Here are a small network's activations along a few directions, averaged over the inputs that share one value of a field.
Values that are neighbours, or in one group, have similar rows; names and order tell nothing.

Other fields shift rows strongly along one fixed direction, in all tables alike. That doesn't count.

Values of RUSI:
guz: [ 18 -10  -4   9   7  22  10   3  -7  20  -5 -22 -11  10   0   8 -15  -1
  -9]
gezu: [  2  10 -16 -10   2  -4 -23  -8   2   0  10   8  10   8  24 -23   1   5
  -3]
mibev: [-69  14  27 -19  13  -2 -25  26 -10 -25 -11   3 -12 -30   2   4 -20   3
   3]
guri: [ 37  -2 -17  -5  21  -4  11 -12   6  10 -10  -2  -5  15 -11  15 -15   1
  -1]
fevi: [-69  -5  35  -9  12  31 -24  46 -17   8  -4 -40 -26 -32  17 -15 -36 -14
  -8]
zepu: [ 33 -15 -13  17 -15  23  15 -15 -11  20  12  -8  -2  19  12  -5   2   4
 -14]
gapa: [  5  10   4   5 -21  -6   1 -18  -2 -18  18  22  10   0  18 -16  26  19
   4]
pim: [ 75   5 -39  -6   5 -13  14 -39   9   3  11  17  14  29   6  12  17  13
  -5]
dedid: [-20  -2   9  11  -6  -2   7  19   8  -1 -14  -8  -1 -14 -26   5   5 -21
  13]
fesan: [ 24   6 -21 -12  19  -2  -9 -17   0   4   7   3   7  13  22  -5 -17  12
 -10]
balov: [-58  16  22 -16  15 -10 -21  26  -4 -24 -16   9  -4 -21 -15  13 -33   1
   4]
zas: [ 53   5 -36   5 -41 -14   9 -50   8  -4  33  27  23  20  26 -23  64  23
   2]
relo: [-13  11  10  -4   4 -25   6   1   8  -9  -5  11   2 -15 -20  23  -3  -4
   6]
mefe: [-57   5  32  -3  22 -10 -13  36   5  -4 -27 -12  -9 -26 -31  17 -30 -19
   9]
fezab: [ 51 -20 -13  27 -52  -1  33 -29   4   6  24  18  14  21   2 -17  66   0
   4]
ragig: [ -1 -15   4  16 -23  -1  18   6   6   2   4   1  10   5 -12  -5  30 -15
   5]
paf: [-11 -12  17  -5  38  20  -9  24  -5  14 -26 -28 -19  -2 -15  13 -42  -7
  -1]
RUSI is arranged as a ring.
- Going along RUSI from balov by way of its neighbour relo, in what order are dedid, mefe, fezab, ragig met? => mefe, dedid, ragig, fezab
- Which values are neighbours of zepu? Give them in the order they are listed. => guz, fevi
- Which values are neighbours of pim? Give them in the order they are listed. => guri, fesan
- Fewest steps between mibev and gezu? => 3

Values of GOVUL:
lobiv: [ 73  -6 -33  13 -14 -11  31 -35  12  11  13  14  15  27  -3  11  31   3
   0]
nodun: [  0   1   4  11 -18 -10  16  -2   5  -5   4  10   4  -5 -12   8  18  -4
   6]
vanu: [ 30  -2 -16  -5  12   3  -1 -13  -2   9   1   0   1  13   4   7 -12   7
  -8]
ruvu: [-39   6  14  -4  -3   1 -17  15  -4  -6   4  -1   0 -16   9 -14  -7  -4
   0]
guk: [ 45  -5 -21   0  -5   5   8 -24  -2   9   6   1   1  19   9   0  13  16
  -5]
kanuz: [-20  10   6  -5  -6 -14  -7  -1   1 -18   1  15   4 -10   2  -5  13   6
   5]
rera: [-76  -1  35 -14  28  24 -36  46 -14  -2 -19 -30 -20 -23   6 -14 -48 -10
  -3]
zive: [-12  -3  10   4   6   1   5  15   4   2 -11 -10  -5  -5 -14   7  -7 -13
   5]
GOVUL is arranged as a ring.
- Which values are neighbours of nodun? Give them in the order they are listed. => kanuz, zive
- Which values are neighbours of vanu? Give them in the order they are listed. => lobiv, guk
